A small network was shown many inputs. Here are its activations along a few directions, one row for each input.
In each table, some parts of the input vary, and every possible input appears once, in random order.
Descriptions start from the smaller parts, as in this example, which fits no table here: one of 5 places around a ring, together with either a single point or one of 9 places along a line or (one of 3 separate values, together with one of 6 places along a line).
Shared parts are said once, and a part with two or three values counts as separate values.
In the rows, zero is written as 128.

Other details of the inputs shift rows strongly along three fixed directions, in all tables alike. That doesn't count.
To show where, the next rows are all for the same input, with only those details redrawn:
[161 116 156 104 104 130 112 151 123 113  87 153]
[124 141 136 139 117 139 131 139 136 134 138 133]
[ 86 126 114  96 159 167 135 133 122 103 169 111]
[124 141 136 139 117 139 131 139 136 134 138 134]
[106 123 111 157 116  99 128 110 130 134 119 108]

Rows:
r1: [107 124 114 152 121  98 128 116 134 137 120 110]
r2: [137 145 135 139 128 136 140 133 128 135 140 134]
r3: [115 123 112  84 177 169 140 123 116 106 174 121]
r4: [109 121 107 155 116  97 119 105 128 143 122 106]
r5: [149 102 137  38 170 169 119 140 110  80 123 143]
r6: [129 140 134 133 123 132 123 142 136 145 144 131]
r7: [139 143 133 135 127 136 132 130 128 143 144 135]
r8: [144 143 130 142 136 136 145 128 132 134 140 138]
r9: [128 139 134 136 117 140 121 135 135 141 142 134]
r10: [140 146 133 140 137 135 142 128 140 133 137 138]
r11: [165 117 156  97 109 128 104 154 126 124  90 155]
r12: [165 117 158 102 109 124 114 159 126 117  89 153]
r13: [ 97  77 100  80 150 116 115 109  99  79 102  96]
r14: [137 139 137 144 137 144 139 122 139 136 134 140]
r15: [ 68 106  83 112 161 121 125 100 114 114 153  81]
r16: [124 141 136 139 117 139 131 139 136 134 138 134]
r17: [155  94 119 133 117  77 124 103 103 117  63 123]
r18: [137 146 134 135 131 136 130 124 137 140 141 139]
r19: [132 140 134 134 123 130 126 144 133 143 146 131]
r20: [134 148 136 139 132 137 138 128 137 132 136 138]
r21: [119 118 108 159 136 103 131  87 132 143 121 112]
r22: [129 141 136 137 124 130 134 147 135 135 143 131]
r23: [123 120 102 160 129  92 136  91 117 146 124 109]
r24: [140  96 128 123 106  82 111 120 117 117  65 123]
Q: The inputs of r16 and r4 match in every part but one. If r1 is changed in the same way as r16 into r4, which row does it become?
A: r11
Q: What is each input in this table made of?
A: one of 2 separate values, together with either a single point or one of 5 places around a ring or one of 6 places along a line
Q: Start at r3 and move only the place on the ring of 5, one step at a time. The first step leads to r5. Which rows follow, in order?
A: r18, r7, r23
Q: Which other rows does r14 become when the choice among 2 separate values takes its other values? List them by row number.
A: r21

Rows:
r25: [122 162 160 125 118 199 131 157 159 137 171 161]
r26: [158 165 151 204  67 102 133 138 153 175 113 149]
r27: [ 78 109  57 197 149  50 145  48 123 154 141  61]
r28: [118 114 106 102 171 134 140  96 114 101 122 118]
r29: [131 161 159 123 122 180 138 176 149 129 165 153]
r30: [124 165 152 131 123 170 134 172 148 151 178 147]
r31: [ 92 168 118 205 108 112 143 132 159 186 175 112]
r32: [ 96 109 110 101 144 127 125 125 116  94 128 105]
r33: [ 96 121 113 108 142 133 129 125 120 101 139 108]
r34: [120 140 113 128 156 156 143 121 123 138 182 124]
r35: [187 161 140 204  90  84 129 108 157 189 106 156]
r36: [116 137 134 107 133 147 124 150 129 125 151 130]
r37: [201 102 166  90 122 119 119 137 116 101  48 169]
r38: [140 106 114 183  76  36 114  95 123 141  50 110]
r39: [117 106 112 107 167 132 144 106 108  99 126 112]
r40: [125 105 104  97 169 126 129 103 116 110 135 111]
r41: [130 170 154 127 121 171 132 168 145 149 176 152]
r42: [ 91 101 114  97 143 140 102 112 120 114 127 106]
r43: [200  98 161  93 112 123 118 138 101 102  54 168]
r44: [103 114 110 101 140 134 122 126 111 116 141 106]
r45: [ 94 102 110 104 145 130 127 131 120  94 127 103]
r46: [177 100 157  82  98 110  97 153 108 110  62 154]
Q: What is each input in this table made of?
A: one of 2 separate values, together with either a single point or one of 4 places along a line or one of 6 places along a line
Q: The inputs of r37 and r40 match in every part but the choice among 2 separate values. If r45 is changed in the same way as r37 into r40, which row does it become?
A: r31
